Here are a small network's activations along a few directions, averaged over the inputs that share one value of a field.
Values that are neighbours, or in one group, have similar rows; names and order tell nothing.
Random noise pushes rows far along 2 fixed directions. That doesn't count. These rows show it; they differ only by the noise:
[ 400  -27  149  150 -276   54 -155   80  -67  191   38  -92]
[ 421 -168   25  -61 -167  159 -574  125  129  -64  149  130]
[  44   57   61  214  -19   76   69   67   -7  244    1 -195]
[-141  171   82  353   51   33  394   37  -78  400  -74 -359]


DEVAD, 13 values:
sorip: [  65 -143  111 -106   62    3 -248  -58  306 -121  277  167]
misov: [-317  192 -261  138  546  -48  211  -22  -41  -47  -49   82]
zibar: [  53  236  -69  -53    2  -78  -48   19 -386 -190  -13   74]
gusi: [ 168  -44   46  146  -12  107 -145  171  122   30  -11  -58]
pebem: [  64   75  -61  121  -34  110  178   27 -208  349 -221 -227]
merit: [-258 -187 -159 -433  -92   99 -208   23  228 -264  -26  248]
mov: [  62  -45   78 -109 -409 -302  257 -192 -102   19  -21  -59]
fuma: [ -19  -46  -85 -264 -117  166  -63  -21  -71 -239 -201   -8]
vab: [-238  -74 -174  -52  109  163   50   75  -28  -69 -268 -130]
digoz: [   3  109  248  224   73 -243  286  -92   26   64   53   46]
lir: [ 276 -103  247   53 -291 -102  -68  -61   56  241   70 -162]
nuz: [ 508  -49  173   41 -175 -245 -179  -45 -201  -79  132  314]
dape: [-585  241   13   22   98 -226  857 -215 -221   37  -35 -121]
The values of DEVAD form a line.
Going along DEVAD from zibar by way of its neighbour misov, in what order are gusi, fuma, lir, nuz met?
> nuz, lir, gusi, fuma
List every value one step from dape, in the order listed.
> mov

GOVE, 9 values:
deba: [ 139   80  262  181 -849   19  605  -76 -733  478 -771 -628]
gubiz: [-123   94 -115  496  304  -41  171  194   34  312 -120 -392]
durot: [ 252 -296 -123 -653 -269 -109 -825   76  188 -911  336  745]
vakad: [ 637 -177  437  167 -244 -400 -746 -341 -159  126  200   42]
sabo: [ 64 225 -46 173 501 411 -42 386 -89  80  47 112]
tozud: [-209 -211  125  118  327  429  -56  223  618  227  223 -265]
lik: [-289 -101  100  -39  -64 -237  789 -212  283   75   -7   87]
kazug: [ -16  162 -376 -342  371 -112   54 -255 -212 -582  119  409]
rog: [-879  361 -332   33  193   37  429  -22   87  327 -101 -292]
The values of GOVE form a tree with 3 forks.
Fewest steps between vakad and deba?
> 3
List every value one step from durot, in the order listed.
> lik, kazug, rog

SELE, 24 values:
pagar: [ 107   32  279   44 -337 -251  379 -299  -94  132 -121  -75]
mupi: [-181 -141   75   38  203  199 -254   -8  304   63   70 -143]
gigod: [ -80 -200   31 -186   -3   48  -45 -184  153 -236  151  234]
ras: [ 431 -212  -82 -200 -183  151 -388  321  133 -268 -111  182]
viza: [-613  -20  -21   55  225 -190  434 -256  101   60  -97  -68]
givuv: [ 376 -117   50   66  107  110 -437   15  -27  -23  101  125]
pesu: [ 262 -206 -192 -167 -332  -16 -464   78 -153 -254 -134  145]
bagit: [ 129   59  -11 -132 -203  181   98  206    4   93  -88   -7]
kunaz: [ -47  110    8  208  395   58   38   57  -13  188    9 -176]
zofe: [-154 -117 -209   82  116   12 -226  151  439   22  163   18]
rofat: [  40  195  113   88  -57 -264  179  -11 -188  -55   54  202]
zib: [-479  146 -235   52  438  -91  235  -12   68 -196  168  151]
liti: [-308  -63 -219  -47  338  315   45  161  113 -110 -168  -18]
samop: [-355  185 -100  -21  209  324  352   70   -4  121  -84 -260]
bodem: [ 164  162   15  -38  -27 -257   90  -77 -152  -92  135  153]
sem: [-225  165   44  301  448    8  245   29 -114  221  -56 -284]
fufu: [  29 -205   76   10   14  104 -385   57  255   37  113  -67]
mefe: [ 362 -230  315 -286 -300  -12 -151  -46    1 -192  133  302]
piget: [   1  -78 -175 -207  -75   39 -305   19 -123 -232 -201   46]
fet: [ -52  198  172  433  244  -54  254   -5  -82  349  -73 -219]
faf: [ 245  225   79  174 -209 -336  397 -160 -320  181   47   54]
pugab: [-462  404  -82  146 -160 -128  800 -160 -316  318 -241 -520]
vabag: [ -16   56 -130 -326 -176   90 -123 -113 -136  -91  -27   -5]
togiz: [-503   50  -48  279  207  -24  325   91  250  319   51 -288]
The values of SELE form 6 separate groups.
List the group mates of kunaz, in the order listed.
> givuv, sem, fet
List the group mates of mefe, in the order listed.
> pagar, gigod, viza
List the group mates of rofat, in the order listed.
> zib, bodem, faf
List the group mates of zofe, in the order listed.
> mupi, fufu, togiz
List the group mates of pesu, in the order listed.
> piget, pugab, vabag
